Each row below holds a small network's activations on one input, seen along a few directions.
Each table varies a few parts of the input and shows all the possible inputs, shuffled.
Descriptions start from the smaller parts, as in this example, which fits no table here: line(6) and (point or ring(11) or (values(2) and ring(8))).
Shared parts are said once, and a part with two or three values counts as separate values.
In the rows, 128 means zero.

Other details of the inputs vary at random and push rows far along three fixed directions, the same in every table; ignore that.

A family of inputs:
row 1: [ 97 153 122 144 183 158 144 142 121 116 135  68]
row 2: [104 107 131 132 124  98 103 155 133 175 102 168]
row 3: [142  93 153  70  69 187 132  82 137 101 186 143]
row 4: [178 134 129 115  84  74 154 125  95 117 121 173]
row 5: [126 153  91 204 247  79 153 142 107 100 100  91]
row 6: [120 118 115 188 165  56  88 202 155 204  76 167]
row 7: [194 155 144 108 104  85 155 120  87  85 136 157]
row 8: [178 144 117 147  90  62 130 137 117 133  78 169]
row 9: [150 103 150  72  65 150 121  80 131 109 168 161]
row 10: [ 75 137 114 123 160 181 172 111 118 103 150  73]
row 11: [142 101 134 105  68 132 136 101 134 126 135 170]
row 12: [131  93 156  68  73 173 102  87 140 131 168 159]
row 13: [158 129 132 106  96 118 161 123  99 105 137 152]
row 14: [169 120 139  95  72 147 139  99 116 104 145 142]
row 15: [147 105 143  73  74 164 175  92 104  90 181 155]
row 16: [ 72  90 124 156 156 111  80 167 168 216 115 152]
row 17: [ 85 146 127 116 162 185 148 115 108 109 150  59]
row 18: [137 132 139  95 110 186 143  93 123  86 163  96]
row 19: [ 44  67 138 125 150 169  79 150 178 209 151 144]
row 20: [103  82 143 102  84 156 105 115 155 157 131 172]
row 21: [106 163 113 158 178 150 132 139 135 107 103  64]
row 22: [204 147 132 132  97  42 139 140  98 121 114 181]
row 23: [ 86 139 126 119 161 191 156 119 115 108 156  62]
row 24: [193 111 112 138 114  86 129  95 105  85 145 191]
row 25: [ 85  80 145  93  95 174  81 109 159 174 141 152]
row 26: [191 170 108 160 120  93 160 141 103  93  91 106]
row 27: [105  92 144  95  84 157 102 107 147 155 130 168]
row 28: [186 126 128 126  71  96 149 123 117 109 109 173]
row 29: [127 174 109 162 181 117 164 142 110 101 120  77]
row 30: [ 88 147 127 120 166 179 148 110 115 113 161  59]
row 31: [ 38  70 136 127 153 161  79 144 180 208 149 145]
row 32: [223 157 118 138  83  68 149 126  99  95 109 140]
row 33: [ 55  75 141 129 153 143  86 153 178 190 139 169]
row 34: [166 171 130 129 141 104 156 130  89  90 126 110]
row 35: [110 120 124 157 144  90  68 164 163 186  75 158]
row 36: [101 117 123 165 158  75  84 174 151 200  94 155]
row 37: [ 94 150 122 140 171 167 131 127 141 103 119  77]
row 38: [165 133 137 108 107 108 159 113 110  98 154 157]
row 39: [ 37  72 145 122 156 164  75 149 178 200 145 151]
row 40: [ 85 102 124 145 140 102  90 158 148 199 108 151]
row 41: [202 128 131 124  77  92 129 129 119 116 121 162]
row 42: [212 141 131 135  96  54 135 155  97 130 115 175]
row 43: [158 101 137 102  84 122 139 126 118 135 153 171]
row 44: [170 124 122 163 113  59 102 165 145 152  79 177]
row 45: [111  79 142 101  89 150  94 111 162 157 151 161]
row 46: [147 194 107 171 179  97 137 149 115  95  71  80]
row 47: [120 179  95 195 192  91 136 163 133 108  69  73]
row 48: [ 78 149 131 120 176 174 152 109 122  99 157  72]
row 49: [132  93 155  69  77 187 135  79 141  91 184 152]
row 50: [145 175 109 159 160 132 142 139 115  99 101  63]
row 51: [111 122 123 182 170  51  86 198 154 193  70 176]
row 52: [168 122 148  68  69 167 132  78 111  94 170 133]
row 53: [157 147 133 115 130 139 172 117 103  81 158 113]
row 54: [152 116 119 149  98  85 109 143 141 161  94 163]
row 55: [ 74 133 125 113 151 204 124  96 141 117 154  55]
row 56: [142 190 102 175 176  90 141 147 117  94  75  77]
row 57: [109  92 127 129 115 110 109 145 144 182 129 166]
row 58: [103 163 107 156 163 149 137 127 125 117 102  56]
row 59: [162 155 127 112 109 138 147  99 109  84 140 100]
row 60: [133 179 117 154 178 120 147 146  97 110 113  66]
row 61: [ 87 150 134 117 172 183 142 115 113 106 157  61]
row 62: [ 66 123 127 116 155 205 132  98 150 106 156  65]
Description of these inputs: values(2) and (point or (ring(5) and line(6))).
Q: The inputs of row 22 and row 9 match in every part but the values(2) part. If row 19 is changed in the same way as row 22 into row 9, which row does it become?
A: row 41
Q: Which other rows does row 11 become when the ring(5) part takes its other values? List them by row number.
A: row 8, row 20, row 27, row 28
Q: Which other rows does row 11 become when the values(2) part takes its other values? List them by row number.
A: row 10
Q: Which other rows does row 19 become when the ring(5) part takes its other values? List them by row number.
A: row 16, row 30, row 42, row 60
Q: Which other rows does row 37 become when the line(6) part takes its other values? List them by row number.
A: row 14, row 18, row 20, row 21, row 50

A family of inputs:
row 63: [166  95 141 133 103  45  55 169 149 210 127 223]
row 64: [170  95 141 106  59 101 129 123 155 123 126 201]
row 65: [103 100 133  80  74 183 149  86 142 114 174 136]
row 66: [183 202 137 109 114  81 181 125  57  85 103 114]
row 67: [ 94  92 132 104  86 191  83 115 163 165 138 128]
row 68: [ 75  85 138 113 100 166 114 115 175 152 146 151]
row 69: [ 92  97 161  89 129 157  95 133 139 190 183 128]
row 70: [163  86 130 111  84  97 144 133 112 145 158 215]
row 71: [119 148 125 132 125 192 127 115 138  99 123  64]
row 72: [105  88 148  79 100 179 174 109 103 139 195 143]
row 73: [ 91 160 102 184 161  88 143 183 137 178  63  89]
row 74: [133  87 129  93  80 203 104  51 150 102 158 124]
row 75: [ 49 120 107 160 201 161 154 158 121 151 134  76]
row 76: [224 172 134 146 148  66 135 152 108  88 125 128]
row 77: [145 127  87 197 186  74 149 140 115 112  97 138]
row 78: [124 133 122 134 186 159 117  86 131  92 173  78]
row 79: [ 91 141 115 124 129 163 168 118 125 110 135  71]
row 80: [ 90 112 161  53  96 172 128  86 111 117 169 139]
row 81: [217 182 131 126 129  78 162 135  68  85 148  97]
row 82: [ 56 150 106 181 178 154  93 182 156 201  60  46]
row 83: [119 148 141 125 172 163 125 122 125 102 174  75]
row 84: [ 83 162 131 107 156 163 137 108 111  98 134  92]
row 85: [196 161 115 151 133  91 199 137  76  63 132 132]
row 86: [110 137 107 194 167 114  72 188 181 174  41 105]
row 87: [ 95 115 165  65 103 179 121  81 128 101 168 152]
row 88: [149  68 114 158  82  45  80 129 176 180  85 238]
row 89: [144  96 154 119 101  50  62 159 160 176  81 245]
row 90: [205 157 118 146 140  94 198 139  87  57 128 133]
row 91: [ 56 143 100 185 181 151  85 178 159 188  62  48]
row 92: [192 180 116 135 137  78 156  83  82  43 101 132]
Q: The inputs of row 74 and row 78 match in every part but one. If row 71 is changed in the same way as row 74 into row 78, which row does it become?
A: row 83
Q: Describe the family of inputs behind these rows.
A: values(5) and (point or line(5))
Q: List by row number the other rows that have the values(5) part in common with row 72.
A: row 70, row 75, row 77, row 85, row 90
Q: List by row number the other rows that have the values(5) part in common with row 88.
A: row 64, row 65, row 68, row 73, row 79
